goro: [112 106 113 147]
Gufif: [155  82 156  81]
mem: [154 171 172  94]
tet: [160 186 106  98]
tuz: [116 100 166 121]
gone goro: [106 147 113] => [112]
gone goro: [113 112 147] => [106]
gone Gufif: [155 156  82] => [81]
gone goro: [147 113 112] => [106]
gone tet: [186  98 160] => [106]
gone goro: [106 147 112] => [113]
gone mem: [172  94 171] => [154]

lezog: [131 123 139 135 129 129 129 122 142 125 121 102 122 128 131 126 135 130
 138 130 130 118 147 115 120 126 131 125 127 135  99 128 131 136 126 126
 121 125 130 129 132 128 135 121 126 131 127 143 129 119 130 127 135 125
 148 129 128 145 130 117 131]
zokal: [131 123 139 135 129 129 122 122 142 125 121 134 122 128 131 126 135 130
 138 130 130 118 147 115 120 126 131 125 127 135 120 128 131 128 126 126
 121 125 130 129 132 128 135 121 126 131 127 143 129 119 130 127 135 125
 148 129 128 145 130 117 131]
Talu: [131 123 139 135 129 129 122 122 142 125 121 134 122 128 135 126 135 130
 138 130 130 118 147 115 120 126 131 125 127 135 120 128 131 128 126 126
 121 125 130 129 132 128 125 121 126 131 127 143 129 119 130 127 135 125
 148 133 128 145 130 117 131]
gone lezog: [128 139 122 129 135 135 126 131 115 123 120 129 135 148 121 145 128 125
  99 121 127 118 130 127 121 130 130 126 142 130 131 126 135 138 129 131
 131 125 117 132 102 125 130 131 129 127 143 128 135 131 128 147 122 126
 126 129 119 130 129 125] => [136]
gone lezog: [129 147 139 135 129 135 126 128 131 128 129 135 148 131 125 115 120 125
 142 127 127 125 131 130 130 131 121 135 122 143 102 130 119 135 126 130
 128 126 131 128 129 129 130 138 127 132 130 126 136 122  99 129 145 123
 118 126 121 121 131 125] => [117]
which: [131 123 139 135 129 129 122 122 142 125 121 134 122 128 131 126 135 130
 138 130 130 118 147 115 120 126 131 125 127 135 120 128 131 128 126 126
 121 125 130 129 132 128 135 121 126 131 127 143 129 119 130 127 135 125
 148 129 128 145 130 117 131] => zokal
gone lezog: [131 126 120 135 117 142 122 135 126 121 131 128 129 128 129 135 130 127
 125 131 129 130  99 135 145 131 129 102 129 125 132 138 126 126 130 130
 125 115 129 121 135 131 126 127 128 122 130 121 119 143 148 123 128 130
 125 139 118 147 131 127] => [136]

mubud: [161 182 157 105  74  90 138  73 173 130  84  77 115 165 182 153 101  73]
momu: [111  75  86 133 175 176 134  86  75 110 160 182 156 107  75  89 138 111]
Boni: [ 80 122 169 181 146  96  74  99 149 181 166 118  78  82 126 172 179 141]
Deni: [170 180 144  96  73  99 142 181 166 116  77  83 128 172 179 141  91  74]
Tal: [182 161 111  76  85 133 176 176 136  87  75 109 160 183 157 107  75  90]
tiku: [116 164 182 152 100  74  94 144 180 170 123  80  80 121 169 181 146  97]
Nit: [ 78  83 127 173 178 140  91  74 104 155 183 161 112  76  86 132 175 177]
siku: [156 106  74  91 139 179 173 129  84  77 115 165 182 152 101  74 102 144]
piz: [182 151 100  73  95 145 181 170 123  80  80 121 169 181 147  95  73  98]
vogar: [128 173 178 140  91  74 104 156 182 162 111  76  86 133 176 176 135  75]
gone Deni: [ 74 141  77  96 128 166  99 172 181 179  83 180 144  73 116 170 142] => [91]
gone mubud: [161 115 157 138  84 153  73 105 182 182 101 130  90  77  73 165 173] => [74]
gone momu: [ 86 138  75  86  75 156 182 160 111 133 175 111 176  75 134 107  89] => [110]
gone siku: [173 156  84 129 179 165  74  74  91  77 102 115 144 139 182 152 106] => [101]
gone vogar: [176 128  74 173 111 140 182  86  75 156 133 104 178 135 176 162  91] => [76]
gone Deni: [ 73  83  74 128  96 179 170  91  99  77 142 144 181 116 172 166 180] => [141]

zibol: [ 93 170 153 106 143 150  93  86]
zabu: [148 115 131 116 126 132 100 107]
Nik: [159  93 108 136 124 119 124 122]
bib: [183  63 117 132 130 120 119 120]
pifa: [100 142 103 163  97  98 104 106]
rogo: [108 167 165  91 167 167 166 137]
Fuzu: [138 115 148 109 153 147 179 184]
gone rogo: [166 167 108 165 167  91 167] => [137]
gone Fuzu: [179 109 138 153 147 148 184] => [115]
gone zabu: [148 132 115 126 100 116 107] => [131]

fid: [124 129 146 118 118  87 148 115 168 124  93 108 124 131 141 118 177 122
 147 123 128 127 166 102 158 157]
Nek: [105 130 138 145 141 102 131 150 154 123 105 116 123 141 117 150 145 115
 136 149 106 151 138 100 140 134]
bik: [139 127 107 118 147 127 109 102 100 119 149 126 116 128 137 127  98 136
 104 132 130 126 104 132 112 112]
Tiko: [ 86  72 135 125 165 120 133 147 147 125 136 120 121  83 107 106 139 111
 136  98 145  93 132 116 135 134]
sis: [139 127 107 118 147 127 109 102 100 119 149 126 116 128 137 127  98 136
 104 132 130 126 104 132 112 114]
Poti: [ 86  72 135 125 165 120 133 147 147 125 118 120 121  83 107 106 139 111
 136  98 108  93 132 116 135 134]
gone Nek: [105 138 134 123 115 141 102 117 138 123 150 105 145 100 154 151 136 150
 141 145 106 116 140 149 130] => [131]
gone sis: [139 104 132 126 149 127 119 136 127 109 137 127  98 102 130 128 132 107
 100 126 114 116 104 118 147] => [112]
gone Nek: [105 154 151 123 141 141 115 131 102 145 134 130 123 145 100 138 138 117
 149 150 116 150 106 136 105] => [140]
gone Poti: [ 83 106  93  98 165 147 147 125 133  86 125 111 139 116 120 136 108 134
 121 135  72 118 135 132 120] => [107]

gilev: [125 112 129 127 124 149 130 126 134 118]
fovu: [125 126 120 141 186 134 124 123 115 135]
bipe: [138  99 134 103 153  95 126 130 125 137]
zonad: [113 116 112 123 144 107 127 145 117 140]
Zube: [130 126 133 135 123 136 131 130 117 134]
Nuki: [126 130 149 126 134 106 146 128 129 124]
gone zonad: [107 113 145 117 112 140 116 127 123] => [144]
gone Zube: [134 117 123 131 126 136 130 130 133] => [135]
gone Zube: [117 133 135 131 130 136 123 130 134] => [126]
gone fovu: [115 186 134 124 135 126 120 141 123] => [125]
gone fovu: [141 186 115 126 120 124 135 123 125] => [134]
gone Zube: [123 130 117 135 130 131 133 136 126] => [134]
gone zonad: [117 116 144 113 140 123 107 145 127] => [112]

zub: [159  72 160 131 109 128]
Vokek: [159  95 110 105 125 130]
vav: [152 109 170 131 133 131]
vis: [159 150  89 131 109 128]
todeg: [164  90  79 131 163 131]
gego: [124 109 126 131 133 141]
gone zub: [ 72 128 131 109 160] => [159]
gone vis: [150 159  89 131 109] => [128]
gone todeg: [131  90 164  79 131] => [163]

pas: [131 133 148 136 142 155 159 125 144 121 149 146 158 152 132 139 126 113
 109 165 142 152 167 147 160 105 142 151 189 150 135 130 133 106 126 105
 130 136 125 159 136 153 124 109 147 131 139 137 149]
dav: [105 108 117  85 121 109 119  82 128 109 119 101  99 111 133 122  85 116
 121  91  87 114 131 145  94  91 116  95 156 152 116  97 106 122 127 115
  99  96 116 134 113 118 115 121 114 114 143 120 128]
dag: [142 126 113 153 131 129 125 143 131 146 102 139 110 129 130 128 156 141
 137 127 130 124 127 126 128 163 114 112 118 139 145 145 125 161 154 138
 143 123 147 112 135 112 139 144 133 137 132 113 141]
gone dav: [ 87 114 131 121 116 122 134 116  96 106 111  99 152 145 121 122 133 128
 121 128 119 115 120 109  97  85 109 127 116 117  91 119 156  94  95 143
 113 116  91 115 118  99 105 108 114 114  85 101] => [82]
gone dag: [102 131 110 147 132 139 153 146 156 137 161 114 125 145 142 131 141 135
 126 126 141 143 127 113 128 145 128 138 112 112 137 139 139 113 129 125
 144 143 127 130 112 133 124 163 129 123 154 130] => [118]
gone dav: [156 152 116 109 119 113 114 120 119 145 115  85  95  85  94  99 143 115
 116  96  99 122  97  82 111 109  87 127 121 128 134 106 116 117  91 121
 131 133 116 108 122 114 121 114 101 128 118  91] => [105]
gone dag: [137 127 127 145 130 131 126 141 154 114 128 102 129 110 153 113 112 144
 112 128 112 147 143 125 130 139 131 163 123 137 139 146 142 145 135 125
 139 124 156 126 113 141 129 161 118 143 138 133] => [132]

Kiv: [120 105 129 130 101 104 117 111  86 169 128 102 153 129 129]
lugu: [121 101  96 122 113 120 145 149 108 161  91 138  86 115 102]
pivo: [133 129 134 116 108 106 128  94  87 150 168 128 170 141 144]
tedu: [130 119 118 123 117 121 159 113  89 149 126 143 128 148 113]
Liguf: [132 131 153 123  98 114 130 142 144 134 134  86 144 114 118]
rone: [136 116 153 118  95 111 133 128 124 126 149  74 173 121 135]
dut: [140 114  95 133 143 116 171 130 108 157  87 155  94 124 118]
lalov: [133 115 108 129 124 127 150 109  81 134 144 145 127 154 139]
gone Kiv: [117 128 153 111 129 105 102 169 130 129 129 101 120 104] => [86]
gone tedu: [ 89 119 121 118 143 159 113 148 149 128 130 126 113 123] => [117]
gone pivo: [134 168 116 141 133 108  87 170  94 106 144 150 128 128] => [129]

mono: [ 89 128  91 162 137 129 114 136 129  96 131 110 106 116 114 137 112 136
 130 163 134 131 117 134 160 132]
dubo: [ 91 131  76 169 121 133 108 130 128  78 126  85 104 125 117 151 112 135
 135 172 137 131 130 134 152 124]
nafi: [ 86 127  98 154 139 126 114 136 132 140 129 120 112 107 106 134 114 140
 129 162 133 134 110 136 163 130]
muv: [ 87 128  86 159 129 128 110 134 132  98 132 113 106 112 106 134 134 133
 129 166 134 131 119 138 154 127]
gone nafi: [140 132  98 107 130 133 120 134 134 154 114 112 163  86 106 110 129 140
 136 162 127 136 129 126 114] => [139]
gone muv: [127 138 128 106  98  87 134 134 106 132 128 166 159 113  86 129 132 154
 110 119 112 134 131 134 129] => [133]
gone nafi: [163 132 114 126 114 106 154 136 140 134 110 134 112  98 107 129 140 162
 127 130 120 129 133  86 136] => [139]

vul: [187 128 187 127 165 128 128]
kide: [186 129 182 128 131 128 128]
kunav: [186 172 187 128 186 127 128]
lesa: [186 187 186 154 186 128 186]
Perid: [187 134 186 128 185 128 128]
Tete: [186 176 177 128 130 129 129]
Keki: [186 186 187 181 187 131 186]
lis: [187 127 130 127 136 127 129]
zifa: [186 175 186 129 127 128 174]
gone lis: [130 127 136 187 127 127] => [129]
gone Tete: [128 129 186 130 177 129] => [176]
gone Tete: [130 129 128 176 129 186] => [177]
gone zifa: [186 128 175 186 129 127] => [174]
gone zifa: [186 127 186 175 174 129] => [128]

Kiko: [172 139 171 154 115]
fif: [ 83 116  91 103 104]
mese: [ 88 102 129 130 114]
zaz: [113 114 151 128 113]
defab: [150 144 180 104  92]
zabi: [151  86  77  77 134]
Guseg: [149 151  73 150 129]
sadu: [ 91  99 119 132 108]
fofes: [103 123  83 102 189]
gone fif: [103  91 116 104] => [83]
gone Kiko: [154 172 115 139] => [171]
gone mese: [130 102  88 114] => [129]
gone fofes: [123 189 103  83] => [102]
gone fif: [ 83  91 103 116] => [104]
gone sadu: [ 99 108 132 119] => [91]
gone fif: [ 91 103  83 116] => [104]

gimiz: [123 123 152 126 124  85 144 130 172 129 101 114 124 151 141 140 170 121
 146 149 140 143 165 104 160 152 177 151 130 102 124]
fip: [114 115 145 136 104 126 148 142 162 136 110 127 135 122 129 125 166 127
 151 122 126 122 157 116 144 147 150 159 127 139 137]
rit: [126 141 118 133 131 124 118 134 113 121 128 124 122 140 119 138 112 120
 116 136 135 140 116 122 121 120 116 116 129 120 136]
Pegob: [160 152 131 128 147 146 134 109 131 141 140 145 141 150 158 138 135 154
 137 143 137 141 136 146 128 133 124 138 124 146 115]
misif: [139  99 135 103 160 129 131  96 133 132 143 132 132  98 146 102 131 142
 134 110 110  95 131 146 133 131 143 126 127 136  97]
gife: [ 96 119 128 137 158 120 121 160 125 120 124 120 120 116  98 131 117 107
 119 124 124 131 115 117 126 120 136 114 134 109 151]
nim: [137 132 134 124 116 123 135 114 143 133 125 129 130 133 145 128 144 137
 137 133 131 127 142 127 136 137 140 140 126 143 118]
gone Pegob: [146 124 141 140 160 124 136 137 128 131 147 141 154 109 137 143 158 150
 141 115 138 145 146 131 135 133 128 138 146 134] => [152]
gone gimiz: [146 177 121 124  85 129 123 123 140 114 124 104 102 144 143 152 172 130
 165 149 151 160 170 141 151 126 140 152 124 130] => [101]
gone Pegob: [135 134 160 128 124 158 145 109 141 131 128 146 137 147 138 124 141 137
 143 154 115 140 146 133 141 146 136 138 131 150] => [152]
gone gife: [131 124 121 125 160 120 120 116 120 109 114 151  98 136 134 128 117 124
 126 115 137 119 120 107 124 117 158 131 119 120] => [96]
gone gimiz: [143 152 149 144 152 140 130 124 123 177 151 104 170  85 102 124 146 140
 114 172 130 126 160 121 151 124 123 165 141 129] => [101]
gone gimiz: [140 170 123 165 124 123 143 152 151  85 140 160 172 152 101 121 144 124
 104 151 129 130 146 126 102 149 130 141 124 114] => [177]
gone misif: [133 110 142 132 110 136 160 103 146 131  96  97 139 135 129  99 143 131
 132 131 131  95 133 146 132 102 127 134 143 126] => [98]

